A small network was shown many inputs. Here are its activations along a few directions, one row for each input.
Each table varies a few parts of the input and shows all the possible inputs, shuffled.
Descriptions start from the smaller parts, as in this example, which fits no table here: one of 3 separate values, together with either a single point or one of 9 places along a line or (one of 4 places along a line, together with one of 5 places around a ring).
Shared parts are said once, and a part with two or three values counts as separate values.

Other details of the inputs shift rows strongly along two fixed directions, in all tables alike. That doesn't count.

A family of inputs:
r1: 10 1 1 2 0 9 -1 -7 11 5 7 4
r2: 9 1 5 1 -3 -2 -9 -4 5 -8 0 6
r3: 9 -5 12 1 -1 6 -7 -8 6 -1 6 4
r4: 11 1 8 0 -4 0 -10 -9 3 -6 1 2
r5: -6 16 -4 -14 0 0 7 -5 11 2 -1 7
r6: 7 8 -8 -3 3 -6 2 -2 2 9 -2 -6
r7: -9 8 -10 -17 -7 -6 5 -10 3 -6 -9 5
r8: 8 4 -5 -4 -1 -4 -9 -17 -4 -3 -3 -3
r9: 4 6 -2 0 1 -1 -12 -5 1 0 -8 8
r10: -4 -3 0 -16 -8 -1 15 -3 12 -7 0 6
r11: 9 2 6 0 -6 -3 -8 3 7 -2 -6 4
r12: -33 -16 -13 -6 -5 33 -18 73 -68 -14 35 -6
r13: 9 8 -9 -4 6 -4 1 -9 1 4 4 -3
r14: 7 11 1 2 5 2 -4 -10 0 5 5 1
r15: 10 -1 -1 -6 -9 -10 -3 4 3 0 -9 -4
r16: 10 1 1 0 2 9 -2 -3 13 6 3 3
r17: -7 5 2 -14 -11 -3 3 -2 11 -10 -3 11
r18: 9 -3 -4 -1 -2 2 5 -1 9 8 1 -7
r19: -30 -21 -24 -8 5 38 -6 59 -60 -10 44 -14
r20: 6 11 -3 0 7 1 -4 -4 5 7 1 4
r21: -3 13 -11 -18 1 -4 14 -8 7 1 -3 1
r22: 10 1 4 2 -1 10 -2 -9 8 4 8 0
r23: -4 0 7 -14 -8 3 7 -3 17 -5 0 13
r24: 6 6 1 0 -1 1 -13 -13 -2 -2 -4 5
r25: 5 8 0 -1 -7 -3 -11 1 1 7 -11 7
r26: 12 -9 1 -3 -1 -1 0 -7 7 -3 4 1
r27: 6 4 -8 -3 0 -7 -7 -12 -3 -3 -5 1
r28: 6 12 0 -1 0 -2 -4 3 4 13 -3 2
r29: 11 -2 -2 -1 0 4 4 -12 5 4 8 -7
r30: 8 1 5 0 -2 -2 -9 -1 6 -6 -4 6
r31: -6 4 -1 -12 -5 6 10 -4 17 2 4 6
r32: 8 -4 11 -1 -4 3 -4 6 10 7 -4 5
r33: 7 8 -9 -4 7 -5 1 -6 3 6 0 -4
r34: 8 2 4 1 -3 6 0 4 11 12 -1 0
r35: 10 -9 1 -4 0 -1 0 -3 9 -2 1 0
r36: 7 11 -2 0 6 1 -4 -7 3 5 4 5
r37: 8 8 -5 -3 5 -3 1 -13 -3 4 5 -7
r38: 10 -2 -2 -4 -2 -8 -3 -6 2 -9 0 -2
r39: 10 -3 -5 -1 1 3 5 -9 8 4 7 -4
r40: -62 -16 28 82 33 -36 37 -9 -21 -4 -36 -17
r41: -13 9 -4 -11 -7 -3 0 -7 6 -4 -7 11
r42: 9 -6 9 1 0 4 -6 -5 9 -2 4 9
r43: 6 5 -6 -5 -6 -9 -7 -2 -1 5 -13 -1
r44: 9 9 -7 -6 0 -7 0 -1 3 12 -4 -5
r45: -54 -17 38 83 30 -20 42 0 -5 7 -26 -16
r46: -34 -6 -18 -4 7 35 -13 63 -65 -6 39 -8
r47: 12 -8 4 -3 -2 1 -2 -11 4 -2 6 -3
r48: -6 2 -3 -16 -9 -8 11 -4 7 -12 -5 3
r49: -41 -15 -24 -19 -1 35 8 54 -52 -15 40 -8
r50: 4 6 -2 1 0 0 -12 -9 -1 -2 -4 9
r51: 11 -2 1 -4 -3 -6 -5 -11 -1 -8 1 -6
r52: 10 -1 -1 -5 -6 -9 -3 1 4 -4 -6 -5
r53: 10 -2 -3 -2 -4 1 5 2 9 11 -2 -7
r54: 11 -8 1 -5 -4 -1 0 1 9 2 -2 -1
r55: 9 -6 8 -2 1 5 -6 0 11 0 1 8
r56: 5 7 0 0 -4 -2 -11 -2 1 3 -10 6
r57: 9 -2 -2 -5 -2 -8 -4 -2 4 -8 -4 -3
r58: 9 -5 9 -1 -3 4 -5 3 11 3 -2 6
r59: -58 -28 40 83 28 -33 46 4 -12 3 -33 -20
r60: 7 5 -8 -5 -4 -7 -7 -5 0 2 -10 -1
Each input here is: one of 2 separate values, together with one of 5 places around a ring, together with either a single point or one of 5 places along a line.
- Changing only the choice among 2 separate values turns r31 into r49. The same change can be made to r17. Which row results? => r48
- Change only the choice among 2 separate values in r21. List by row number the other rows that result. => r5
- Change only the place on the ring of 5 in r32. List by row number the other rows that result. => r12, r25, r28, r34
- A walk changes only the place on the line of 5. It starts at r37 and steps to r13. List the rest of the walk in order. => r33, r6, r44
- List by row number the other rows that have the choice among 2 separate values and the place on the ring of 5 in common with r55. => r3, r23, r32, r42, r58

A family of inputs:
r61: -8 3 -1 0 0 -2 1 3 -5 -2 -2 1
r62: 77 23 -5 -34 -17 -13 -20 -54 64 19 -15 12
r63: -9 -7 3 -9 -5 8 11 7 6 -6 7 3
r64: 14 1 -8 -12 -6 10 -22 11 -12 -1 8 2
r65: 1 2 -9 -15 -6 3 -8 5 -8 -7 3 3
r66: -11 2 -4 -6 -2 -3 5 2 -5 -6 -2 1
r67: -4 5 -11 -17 -6 6 -1 6 -4 -3 5 3
r68: 1 5 -10 -18 -5 3 2 -1 2 -2 4 3
r69: 2 -6 0 -14 -7 15 0 14 4 -2 13 5
r70: -3 -13 10 8 1 8 5 7 2 -2 7 0
r71: -8 2 -2 0 0 -4 -1 3 -6 -4 -5 1
r72: 7 7 -9 -17 -6 5 -6 1 2 1 4 4
r73: 5 5 -7 -14 -5 1 -5 -1 0 -4 2 3
r74: -4 1 -6 -3 2 1 4 1 -5 -1 4 -3
r75: -12 -6 18 43 17 -16 14 -10 0 8 -16 -11
r76: -6 0 -4 -3 2 2 3 2 -5 -1 4 -1
r77: 1 -1 -5 0 3 4 -2 5 -9 1 7 -5
r78: 3 -2 2 10 5 4 -5 5 -7 5 3 -4
r79: -7 -10 8 1 -1 7 9 6 5 -4 6 1
r80: 0 7 -9 -18 -7 0 -2 0 1 -3 0 4
r81: -5 1 -4 -4 0 2 1 2 -5 -3 3 0
r82: 1 -9 8 2 -1 11 1 10 3 1 9 2
r83: -15 -6 20 43 15 -15 12 -9 -1 6 -17 -8
r84: -1 1 -1 2 0 1 -6 5 -8 -1 1 0
r85: 11 -1 -2 -1 -1 6 -12 2 -5 2 6 -1
r86: -11 1 -8 -10 -2 3 3 6 -8 -5 5 1
r87: 2 -2 1 7 2 3 -10 8 -12 1 3 -2
r88: 5 -3 1 5 0 0 -12 4 -10 -2 0 -2
r89: -17 -4 17 35 12 -19 14 -12 1 0 -18 -6
r90: 1 7 -13 -19 -5 4 1 2 0 1 5 1
r91: 10 1 -10 -14 -3 11 -11 7 -7 0 12 0
r92: 7 6 -11 -16 -3 5 -3 2 0 2 7 0
r93: -17 -4 17 35 11 -21 12 -12 1 -2 -21 -5
r94: 5 2 -7 -8 -2 9 -10 8 -8 1 8 1
r95: 16 -11 1 -10 -6 19 -12 13 0 0 18 2
r96: -24 -2 16 34 14 -19 24 -12 5 4 -19 -6
r97: -31 -10 23 31 9 -13 32 -6 13 -1 -16 -1
r98: -12 3 -7 -9 -4 0 0 8 -10 -6 -1 2
r99: -11 3 -4 -3 1 -1 9 1 -2 0 -1 0
r100: -27 -2 12 24 8 -21 20 -10 0 -6 -21 -3
r101: -4 -1 -2 2 0 2 -8 9 -13 -3 1 0
r102: -1 0 -2 7 5 1 1 3 -6 3 2 -5
r103: -8 2 -8 -7 0 -1 8 0 -4 -2 3 -2
r104: 50 22 16 3 -3 -35 6 -68 75 21 -41 10
r105: 6 -3 -1 3 3 7 -8 6 -9 2 8 -4
r106: 6 1 -7 -10 -3 9 -10 7 -8 -2 10 0
r107: 4 -3 1 6 1 2 -10 4 -10 -1 3 -3
r108: 21 -6 2 -11 -7 16 -13 9 7 4 13 5
- Changing only one part turns r98 into r100. The same change can be made to r84. Which row results? => r89
- Changing only one part turns r74 into r92. The same change can be made to r107. Which row results? => r87
- Describe the family of inputs behind these rows. => one of 2 separate values, together with one of 4 places along a line, together with either a single point or one of 5 places along a line
- List by row number the other rows that have the choice among 2 separate values and the place on the line of 4 in common with r108. => r64, r75, r78, r83, r87
- Change only the choice among 2 separate values in r106. List by row number the other rows that result. => r94
- A walk changes only the place on the line of 4. It starts at r62 and steps to r77. List the rest of the walk in order. => r74, r103
- List by row number the other rows that have the choice among 2 separate values and the place on the line of 4 in common with r90. => r67, r80, r97, r98, r99

A family of inputs:
r109: -29 -20 34 43 10 -14 30 -6 20 -5 -19 -1
r110: 45 25 -13 -25 -8 -7 -10 -36 35 11 -4 5
r111: 59 9 8 -2 -5 -10 -44 -25 21 10 -12 5
r112: -9 9 -6 -18 -4 -16 13 -18 14 -6 -14 9
r113: -78 -26 -11 -4 -1 35 10 77 -80 -28 38 -6
r114: -25 4 13 45 22 -23 32 -14 4 12 -19 -13
r115: 47 15 -8 -25 -8 -9 -9 -31 35 9 -4 7
r116: -75 -32 -5 -1 -1 40 8 82 -70 -31 42 0
r117: -12 -18 34 55 19 -10 23 -12 8 14 -14 -13
r118: 22 6 -40 -43 -7 44 -30 37 -34 11 45 -5
r119: -33 3 9 36 18 -26 37 -14 5 5 -26 -12
r120: 50 13 7 -6 -11 -13 -35 -22 19 2 -18 10
r121: 43 9 6 -21 -15 0 -6 -24 41 10 -1 9
r122: 38 0 13 -13 -10 5 -6 -15 44 5 2 13
r123: -33 2 11 38 18 -26 31 -22 1 -2 -25 -12
r124: -11 -24 41 57 21 -5 21 -6 16 10 -12 -6
r125: -10 19 -8 -20 -3 -16 13 -23 12 -5 -15 6
r126: -53 2 -17 -11 5 4 18 35 -41 -12 12 -6
r127: -23 -12 -32 -32 -4 33 -14 53 -57 -16 41 -7
r128: -30 -14 27 40 7 -20 32 -12 12 -1 -21 -8
r129: -12 -12 19 55 25 -20 22 -17 1 13 -15 -15
r130: 22 14 -16 -38 -24 5 -39 2 -3 -11 -5 22
r131: 57 18 -33 -47 -13 22 -33 -11 12 16 24 3
r132: 50 10 -32 -64 -32 27 -64 22 -17 -11 21 15
- Describe the family of inputs behind these rows. => one of 4 places along a line, together with either a single point or one of 5 places along a line
- Changing only the place on the line of 4 turns r119 into r118. The same change can be made to r127. Which row results? => r129
- Change only the place on the line of 4 in r125. List by row number the other rows that result. => r110, r123, r131
- Change only the place on the line of 5 in r121. List by row number the other rows that result. => r110, r114, r115, r122
- List by row number the other rows that have the place on the line of 4 in common with r126. => r112, r113, r116, r125, r130
